Each row below holds a small network's activations on one record, seen along a few directions.
After each row come some of the record's fields: RAL, BOBO, NOZIS, SIFIT, BERI.
Not every record has every field; a missing one is left out.
Other fields move the rows too, some of them a lot.
Strong random noise was added to every row along 6 fixed directions; ignore it. To show where, here is one row again and again, with new noise each time:
[ 167 -141  -19 -247 -102  136  222    0   92  143 -709   -4  374  137
 -448  696 -228  161  324  564]
[ 303  230  -83  423  -14  -71 -372 -619 -164  126  398  -15  -63   28
  401  167  161   -3  296  333]
[-305  136  204 -184  -68   80 -156   84  552   46   89  173 -296 -325
  154 -195 -103 -224  -86   18]
[-161  329  603  364   94  185 -737  111  850 -429  -26  154 -131  -42
  332  -41  271 -245 -244  260]
[  26  130   76  131  -94 -191  250   91 -332   93 -134  -35  -79  314
  118 -107 -124 -146  -43  -60]
[ 107 -140  -75  -62 -175   58 -252 -214  213   74 -157  406   65 -258
  202  510   78 -127  433  489]
[-120  235  173  -55   23  115   -9  -35  270  -78   -2 -150  -60  -37
 -178  -82 -122   27 -193  -46]
[-126 -117 -195 -577 -157  159  178 -178  355  378 -116  120  -38 -469
 -268  291 -334   55  318  290]

[-228  155  429   27   56 -209  195  219  164  223  224   63 -221  200
  333 -485 -266 -351  -34 -344]
BOBO: novod / SIFIT: bib / BERI: vev
[-237  -87  212  -33   73   41 -333  451  484 -130 -343  330  -84 -140
  298 -130  152 -249  -76  221]
BOBO: bopa / NOZIS: suze / SIFIT: furak / BERI: vev
[ 243 -131 -114  -37 -180  -68  -12  155 -342 -894 -315  545  453    3
 -171  611  310  -27 -127 -195]
BOBO: novod / SIFIT: furak / BERI: tugop
[ 410  100 -419  296    5 -151  -61 -733 -810  444  589 -226  -98   70
  320    5  228  190  361  -11]
BOBO: bopa / NOZIS: suze / SIFIT: furak / BERI: tugop
[-460  -75 -299 -352  -56 -130  303  176 -116  250  120   36 -368 -266
   79 -496 -209 -107 -143 -348]
BOBO: bopa / NOZIS: suze / SIFIT: furak / BERI: vev
[-262 -348   49 -132 -105 -119  180  506   55  644 -361  158 -437   51
  343 -121 -158 -440  222  235]
BOBO: bopa / NOZIS: suze / SIFIT: rem / BERI: tugop
[ -96  415   72  144  242   33 -118   10  194  215   16 -659 -263  107
 -188 -326 -129  353 -240  178]
BOBO: bopa / NOZIS: suze / SIFIT: furak / BERI: tugop
[ 220  132 -198 -261   48  135  302 -439 -158  446  260 -634  130   45
 -643  -84 -354  438  149   42]
RAL: buz / BOBO: bopa / NOZIS: suze / SIFIT: bib / BERI: tugop
[   1  167  291   70  102   33 -182 -162  558  192  232  -78  -35    0
  143 -127 -165  -45  187  358]
RAL: buz / BOBO: novod / SIFIT: bib / BERI: vev
[ 179  -36   89   24  -23 -111 -162 -115  205  388 -124  260   47   78
  404  390    3 -214  514  667]
BOBO: novod / SIFIT: furak / BERI: tugop
[ 165    6 -177 -238   -2 -136  532  -94 -265  256 -231 -214  250  267
 -445  385 -337  364  128  278]
BOBO: novod / SIFIT: furak / BERI: vev
[-224   -4  112  -22   76  251 -477 -322  713    1  531  271 -147 -592
  129 -201   81  -43   70 -239]
RAL: buz / BOBO: bopa / NOZIS: suze / SIFIT: bib / BERI: vev
[ -95   73  467 -100  222  208   -1  139  571 -141   29 -181  232   13
 -377  -98 -108   70 -199 -260]
BOBO: bopa / NOZIS: suze / SIFIT: bib / BERI: vev
[ -27 -207 -140  -70 -108 -114  -23  -32   40  642 -275   88 -251   32
  318   87 -106  -83  355  737]
RAL: buz / BOBO: bopa / NOZIS: suze / SIFIT: furak / BERI: tugop
[ -50   86  -79  177  -71 -131  -51  126 -150 -109   51  -63 -271   63
  195 -329  135 -105 -302  -95]
RAL: buz / BOBO: bopa / NOZIS: suze / SIFIT: furak / BERI: vev
[ -45  103 -188 -210   33  139  -83 -183  137 -142  214   29  -18 -422
 -196   64  106  164  -49  -88]
BOBO: novod / SIFIT: furak / BERI: tugop
[ 253  155  180  247   33  -47 -142 -346 -172 -613  380   29  324   71
  -93  136  154   52  -42 -433]
BOBO: novod / SIFIT: bib / BERI: tugop
[  49 -149  102  412  218  107 -230   21 -116  311  -70  -65  127  159
  104   92  211 -151  215  105]
BOBO: bopa / NOZIS: suze / SIFIT: rem / BERI: tugop
[  68   95 -112   71  -51 -220  225 -162 -513 -348  290   77   80   81
   10  -87  114   27 -216 -490]
BOBO: novod / SIFIT: furak / BERI: vev
[ 156  228  150  185  -16 -270  397  255 -473 -208 -331 -202  153  642
  -43   -6  -37   14 -184  -62]
BOBO: novod / SIFIT: furak / BERI: vev
[-101 -135 -135 -157 -188  -62  409  133 -326 -696  104  385  167 -160
 -241  -10  117 -119 -370 -750]
RAL: buz / BOBO: novod / SIFIT: rem / BERI: vev
[  28  -77  131 -107  107  377 -484 -195  644 -328 -164  211  203 -312
 -207  363  186  109  -46  308]
RAL: buz / BOBO: bopa / NOZIS: kub / SIFIT: furak / BERI: tugop
[  67  145 -202  -90 -145 -166   68 -152   38  -84  127   74  -36 -103
    1   72   14   64  -61  139]
RAL: buz / BOBO: novod / SIFIT: furak / BERI: vev
[-256   59  -17 -222  105  148   34  307   75  -71  -95  -63 -265 -100
 -185 -261 -103  132 -343 -203]
BOBO: bopa / NOZIS: suze / SIFIT: furak / BERI: tugop
[ 133  217  -13  121   15 -151   90 -330 -281  479  344 -413 -163  186
   79 -314 -156   92   19  178]
RAL: buz / BOBO: bopa / NOZIS: suze / SIFIT: furak / BERI: tugop
[-143  274  373  167    0 -109 -388   26  699   55  346  265 -362 -248
  558 -237   26 -323  -47  296]
RAL: buz / BOBO: novod / SIFIT: furak / BERI: tugop
[ -29  113   -2    7   80  -22   95 -197   43  270  151  -89  -37   23
   53  -99 -110   -4  107  180]
RAL: buz / BOBO: novod / SIFIT: furak / BERI: vev
[ 253 -323   27  171 -181   21 -510 -324  293  140  308  661   74 -394
  578  419  350 -274  671  426]
RAL: zol / BOBO: bopa / NOZIS: suze / SIFIT: bib / BERI: vev
[-176  -60  190   57  222  427  -46 -196  212  108  235 -292   29 -145
 -266 -305    0   47    9 -432]
RAL: buz / BOBO: bopa / NOZIS: suze / SIFIT: bib / BERI: vev
[ -65  595  211  120  133 -244   80  186  227  549  -79 -610 -366  611
   44 -455 -448  100 -239  650]
RAL: buz / BOBO: novod / SIFIT: furak / BERI: tugop
[ -98  198 -425 -179   65   63  121  -76   40  161  271 -447 -205 -287
 -285 -210  -76  409 -272 -169]
BOBO: bopa / NOZIS: suze / SIFIT: furak / BERI: vev
[ -16   33 -108  -40  -89   28   93 -106  -17 -655  135  144  173  -62
 -206  105  129   25 -301 -411]
RAL: zol / BOBO: novod / SIFIT: rem / BERI: vev
[ -44  261  147  297  -40 -263  -42  -43 -118  331  261   -8 -412  246
  667 -406  -23 -279   73  226]
RAL: buz / BOBO: novod / SIFIT: furak / BERI: vev
[-213  185   72 -159   -6  113 -241  -42  429   -2  237   71 -260 -336
   60 -159  -33    1 -115   75]
RAL: buz / BOBO: novod / SIFIT: furak / BERI: tugop
[   0  154  -40  156   23 -111   15   10 -361 -357  266 -115  141  142
   -3 -219  177  115 -360 -479]
BOBO: bopa / NOZIS: suze / SIFIT: furak / BERI: vev
[ 121  -90 -320 -176 -214   21  116  -45 -317 -283 -124  131  216 -212
 -319  155  119  150 -122 -282]
RAL: buz / BOBO: bopa / NOZIS: suze / SIFIT: furak / BERI: tugop
[ -22  -60  -57 -326 -109 -293  494   78 -111  649 -189   -9  -91   49
  -24   60 -453  -79  301  286]
BOBO: novod / SIFIT: furak / BERI: tugop
[ 44 152 -36 181 -15 -97 -89 -98 -66 -53 123 -36 -85 137 143 103 136 -65
  66 101]
BOBO: novod / SIFIT: rem / BERI: tugop
[  39 -115 -175 -478    6  488 -173 -180  597 -505 -251   49  495 -491
 -680  503   95  388 -111  129]
RAL: buz / BOBO: bopa / NOZIS: suze / SIFIT: furak / BERI: vev
[  13   77  213 -175  -49 -120  289   53   32  -49  -82 -124  170  261
 -195   27 -311  -26   78 -100]
BOBO: novod / SIFIT: bib / BERI: tugop
[  23  373    5   75  -38 -176  400  316 -200 -187 -136 -478  -28  501
 -212 -321 -250  292 -648 -218]
RAL: buz / BOBO: bopa / NOZIS: suze / SIFIT: furak / BERI: vev
[ 230  184   24 -124  -31   -4 -205 -212  430 -292  -58  -26  207  -58
 -133  547  -85  236   86  541]
BOBO: novod / SIFIT: furak / BERI: tugop
[ 124   63  119   40   40  -19  264  196 -151 -383 -432 -112  352  426
 -489  324  -54  113 -231  -93]
BOBO: novod / SIFIT: rem / BERI: tugop
[ 112   62  210  221  159  282 -529 -371  546  290  153 -119 -105    0
  138  118  156   59  342  451]
RAL: buz / BOBO: bopa / NOZIS: kub / SIFIT: bib / BERI: tugop
[-229  143  114 -255 -104 -183  169  193  113 -258  288  166 -160 -125
  105 -263 -173 -161 -311 -390]
BOBO: novod / SIFIT: furak / BERI: tugop

Which values does each new row have?
[-138   99   77   30  -78 -161    0  432    4  204 -139  -73 -303  104
  273 -238  -36  -58  -94  182]
BOBO: bopa / NOZIS: suze / SIFIT: furak / BERI: tugop
[ 323  271 -111  371  -86 -304  -76 -211 -494 -296  243   54   59  322
  300    6   97    4 -107   44]
RAL: buz / BOBO: novod / SIFIT: furak / BERI: tugop
[ -29  173   69   -8   28   61  -53  -83  280  118  133   30 -102 -110
  163  -65   -5  -15   86  212]
RAL: buz / BOBO: novod / SIFIT: furak / BERI: vev
[ -96 -141 -133 -260  -73 -214  123  298 -100   98 -154  226 -206  -99
  207 -153 -197 -174  -48   23]
BOBO: bopa / NOZIS: suze / SIFIT: furak / BERI: tugop
[ -89 -236  -91 -395  -15  222   39  258  251 -177 -506  174  312 -318
 -518  403   18  130 -114  -66]
BOBO: bopa / NOZIS: suze / SIFIT: furak / BERI: tugop
[  -5  -83 -156 -236 -210  -19   23  135 -139 -850 -201  339  265 -191
 -290  368  258   18 -242 -272]
BOBO: novod / SIFIT: furak / BERI: tugop
[-100  -81 -120   31 -201 -118 -130  150 -244 -479  389  287 -148 -210
  290 -230  253 -182 -300 -592]
BOBO: bopa / NOZIS: suze / SIFIT: rem / BERI: tugop
[-195    6   68 -348 -179 -217  -35  -99  357  333  336  263 -354 -310
  455 -123 -280 -278  215  252]
BOBO: novod / SIFIT: furak / BERI: tugop
[-149 -182  -22  -43   41  252 -208  165  297 -278  -64  214   51 -418
   90  113  243  -83   -5  -99]
BOBO: bopa / NOZIS: suze / SIFIT: furak / BERI: vev
[ -55   89 -149  137  -76 -209 -132  -89 -226  299  290  142 -373  -48
  546 -192  157 -194  151    9]
BOBO: novod / SIFIT: furak / BERI: tugop
[ 199  113   36 -168  264  254  316 -291  -38  290   63 -694  273  183
 -721   44 -450  393   20 -154]
BOBO: bopa / NOZIS: suze / SIFIT: bib / BERI: tugop
[ 388  -21 -241  225  -49 -187   27 -398 -566  247  -30   49  187  249
  254  430   84  -43  512  337]
BOBO: novod / SIFIT: furak / BERI: tugop
[ 224   87  290  358 -154 -372  -41  324 -257 -469 -367  316  215  481
  368  243  177 -329  -65   59]
BOBO: novod / SIFIT: furak / BERI: tugop
[  15   55  119  -19 -123 -193   56  283   20 -419  -74  231    7  211
  187   88    4 -231 -114   -7]
BOBO: novod / SIFIT: rem / BERI: tugop
[  -7   35  163  150  193  -73  -77  117  129   93 -206  -99  -54  214
   87  -45    4   17  -76  279]
BOBO: bopa / NOZIS: suze / SIFIT: furak / BERI: vev
[ -74 -157  -25 -379  -25  132  231   87  269  528 -318  -27   -9 -187
 -278   86 -281   95  141  358]
RAL: buz / BOBO: bopa / NOZIS: suze / SIFIT: furak / BERI: tugop
[ 153 -144 -251   16  -12  -84  159  -62 -547  350  -75  -10  -55   71
   68   70   -4   29  147  -56]
BOBO: bopa / NOZIS: suze / SIFIT: furak / BERI: tugop
[ 226 -297 -176  184 -140 -175   49 -195 -663  145   36  353    7  -17
  398  154   71 -162  375  -25]
RAL: buz / BOBO: bopa / NOZIS: suze / SIFIT: furak / BERI: tugop
[   3  167  -48  193   11  194 -395 -179    4 -566  247  132  -22 -241
   60  -28  316   50 -245 -192]
RAL: buz / BOBO: novod / SIFIT: furak / BERI: tugop
[ 241  224  419  431  205  148 -492 -295  472 -114  -18 -170  247  281
   32  379  112  -25  185  408]
BOBO: novod / SIFIT: bib / BERI: tugop
[-126   75  287  -34  -91 -168   50  396  419  770 -535    7 -347  309
  425  -42 -260 -283  334  902]
RAL: buz / BOBO: novod / SIFIT: furak / BERI: tugop
[ 233   -7   59   43  -20 -164  199 -269  -92  109   50  -34  223  257
   86  250 -211    6  426  195]
BOBO: novod / SIFIT: bib / BERI: vev
